These are the activations of a small neural network, seen along a few directions. Each row is one input.
In each table, some parts of the input vary, and every possible input appears once, in random order.
Descriptions start from the smaller parts, as in this example, which fits no table here: one of 2 separate values, together with either a single point or one of 9 places around a ring or (one of 6 places along a line, together with one of 8 places around a ring).
Shared parts are said once, and a part with two or three values counts as separate values.

Other details of the inputs vary at random and push rows far along two fixed directions, the same in every table; ignore that.

Rows:
R1: [-29  46  40  15  18  17 -19 -22 -24 -32 -17  37  15  26  30]
R2: [ 37 -31 -65  19 -25 -30 -33  47 -37  46  -6  41 -54   7 -14]
R3: [ 39 -49 -55  -1 -21 -74 -13  90 -70  11   8  28 -27   5 -46]
R4: [-10  35  36  22  44  24   6 -15 -14 -50 -12 -12  35  43  30]
R5: [-35  43  16  35  18  34  -6 -17 -19 -10  13  31  12  45  35]
R6: [ 13 -23 -27 -22 -35  -7   4 -54  67  34 -21 -75 -36 -54 -59]
R7: [ -2  22  21  10  22  27  -6  24 -19 -23  -1  53   5  36  28]
R8: [ 18 -76 -24  -9 -55 -60 -55  73 -55  49   3  74 -30  -4 -14]
R9: [-25  67   4   8   7  10 -16  36 -29   3 -21  26  24   3  57]
R10: [ 13   4  38 -22  11  -9   4  16 -41 -32   4   8  45  32  33]
R11: [-13  53  48   4  30  36  -2 -17   3 -47 -26  22  19  31  34]
R12: [-43  12  -6  14  -6  19   5 -82  67  10 -34 -57 -40 -43 -42]
R13: [  5   6  17 -34   2  31  18 -80  91 -12 -14 -79  -7 -49 -29]
R14: [ 22 -66 -23 -25 -21   1  -7 -24  76  42  -4 -38 -49 -59 -44]
R15: [ 42 -20 -57  10 -33 -48 -49  46 -52  38 -33  38 -53   9 -10]
R16: [-38   3   9 -14 -26  10  12 -80  71  11 -15 -75 -10 -44 -46]
R17: [  2  34  54 -25   4  15  -4   2  -8 -42  -8  17  44  33  31]
R18: [ -2  24  43 -22  17  13  27 -28 -10 -33  13   2  57  24  58]
R19: [  8 -31  -5 -25 -47 -51 -39  34 -44  15 -15  36 -12 -10 -21]
R20: [-15   1  -5  26  22  27  22 -73  67 -14 -22 -92 -16 -31 -41]
R21: [-28  53  34   5  17  10   7 -11 -25 -33  25  38  30  26   9]
R22: [ 13   5 -21 -18   5   8  23 -39  61  -2   7 -40 -36 -48 -51]
R23: [ -6  52  34  -6  22  18  18   8 -11 -43  16  33  28  32  11]
R24: [ 39 -76 -25 -21 -47 -50 -46  91 -42  39  -6  68 -29   3 -11]
R25: [-33  -9  -8 -15 -24  21  13 -10  70  53   0 -48  -3 -72  -9]
R26: [  1  -9  52  -3  24  21  15   2 -12 -23  26  11  48  36  48]
R27: [  1 -49 -22   5 -48 -36 -39  36 -26  49   8  35 -19   9  -5]
R28: [ 34 -65 -46   2 -12 -45 -16  79 -62  24  -6  48 -43   0 -15]
R29: [  3  16  42  -7  19   3   4   3 -25 -46   5 -18  58  44  27]
R30: [ -7  40  38  -1  41  16  39 -10 -15 -47  29   1  42  30  21]
R31: [-35  11 -22   3 -15  -1  24 -51  51  14   7 -43 -29 -41 -64]
R32: [  1  31  40  14  13  39  -2 -29  13  -3  26   4  42  53  55]
R33: [ 17  12  19   9   4 -12  -8  15 -44 -28  10 -15  49  50  27]
R34: [-28  55  -3  17  14  27  -3  43 -25  13   6  35  24   6  54]
R35: [ 14 -63 -61  27 -11 -14   4   2  26  35  -6 -47 -58 -42 -68]
R36: [  5  16  12   1  22   2   8  -1 -37 -19  -6  35  21  25  54]
R37: [ -4  50  18  30  37  15  27 -12 -18 -45  37 -21  47  48  13]
R38: [ -8  15  21  31  45  30  11   7 -20 -34  14   7  27  46  27]
R39: [ 37 -83 -37 -19 -38 -55 -13  62 -46  42  11  51 -15  -6  17]
R40: [  6  15  25   4  29   3   0  12 -42 -32 -13  22  19  32  34]
R41: [ -9  25 -22   1   3  21  37 -70  75  10  10 -65 -24 -39 -58]
R42: [-36 -15  -5  10   1  24   7 -48  54  13  -8 -14 -41 -48 -47]
R43: [-38  36 -29 -13  -9   9  35  -9  58  30   3 -48 -11 -78 -39]
R44: [ 18 -42 -38   1  -6 -21   8  31 -27  22   3  39 -27  -8  12]
R45: [-33  76  38 -19   2  26   4   7  -1  -8  -1 -12  67   3  60]
R46: [ -9  40  23  -4  33  16  45 -22 -10 -34  35  16  44  24  41]
R47: [ 44 -17 -36  -8 -12 -30 -40  31 -27  12 -31  29 -48  -9  -6]
R48: [ 19 -40 -46  -5  -3  13   0 -26  61  31 -13 -27 -71 -60 -53]
R49: [-13 -50  16   0  10  21  27 -45  77   3   8 -76   2 -33 -38]
R50: [ 47 -85 -47  15 -41 -63 -37  80 -55  42  12  17 -19  14 -16]
Description of these inputs: one of 5 separate values, together with either a single point or one of 4 places along a line or one of 5 places around a ring.
Q: Changing only the choice among 5 separate values turns R21 into R1. The same change can be made to R46. Which row results?
A: R36
Q: Changing only the choice among 5 separate values turns R33 into R35. The same change can be made to R29. Which row results?
A: R38
Q: Which other rows does R24 become when the place on the ring of 5 takes its other values? List them by row number.
A: R8, R14, R27, R32

Rows:
R51: [ -1  33  12   5   1   2 -17  14 -31  -9  -2  22  22  31  34]
R52: [-21  21  18 -16   1  23  14 -45  51  -5 -13 -35   3 -30  -8]
R53: [ 14 -32 -18 -18 -26 -35  -7  42 -23  20   6  16  -4 -12 -10]
R54: [ -3  31  16 -10   1  -4  -3  23 -30 -13   3  22  31  18  30]
R55: [ 22 -39 -25  -1 -18 -24 -13  37 -21  24   3  12 -12  -1  -1]
R56: [-18  25  25   6  16  24  20 -26  16 -14  19 -23  36  13  18]
R57: [ 15   6 -14   6  -8 -21 -23  29 -39   0  -9  23  -6  20   6]
R58: [ -7  -7  10   7  19  28  26 -46  50  -7   6 -47   2 -13 -12]
R59: [ 22 -42 -15 -17 -20 -25 -10  39 -17  21   2  19  -9 -10   0]
R60: [-24  47  16  20  21  32   4  -7  -5  -7  12  21  21  24  40]
R61: [ -9  18  -3   1  -1   0   5  -2   4   1  -2 -17   8  -7  -3]
R62: [-15   0  17   9  10  30  10 -57  51  -7  -6 -41  -6  -8 -13]
R63: [ 18   0  20   4  20   3   2  14 -30 -26  14  26  22  40  30]
R64: [-18  36  19   1  12  22   1   7 -10  -5   9  37  20  13  39]
R65: [ 11 -28 -44  -3 -23 -33  -5  17   2  25 -14 -20 -38 -36 -50]
R66: [-18  24  25  10  26  31  30 -43  31 -23  18 -38  28   9   3]
R67: [  9  28  16   2  12  -1 -11  10 -34 -27  -5  27  15  35  23]
R68: [ 16 -36  -8  -3 -12 -17 -15   2  -3   5 -13   8 -27  -4 -21]
R69: [ -8 -21  -2  -8   7   9  33 -45  55  -5   3 -54 -15 -38 -48]
R70: [ 13 -17 -31   6  -6 -22 -13  36 -30  12  -5  42 -35  -3 -13]
R71: [  8 -48 -65   7 -27 -28 -10  19  14  48 -15  -4 -70 -52 -60]
R72: [  2  -6 -13  -7  -1 -11  10  -8  13  -4 -10 -22 -17 -24 -35]
R73: [  7  10  18  10  -3  -4 -30  29 -50  -4   5  45  25  51  49]
R74: [-16  -2  26 -11  -2  22   3 -38  40   0  -6 -18   6 -16   3]
Q: Describe the family of inputs behind these rows.
A: one of 4 places along a line, together with either a single point or one of 5 places around a ring
Q: Changing only the place on the line of 4 turns R64 into R70. The same change can be made to R52. Which row results?
A: R67
Q: Which other rows does R74 become when the place on the line of 4 takes its other values? List them by row number.
A: R62, R68, R73
Q: Which other rows agree with R62 in the place on the line of 4? List them by row number.
A: R57, R58, R65, R66, R71
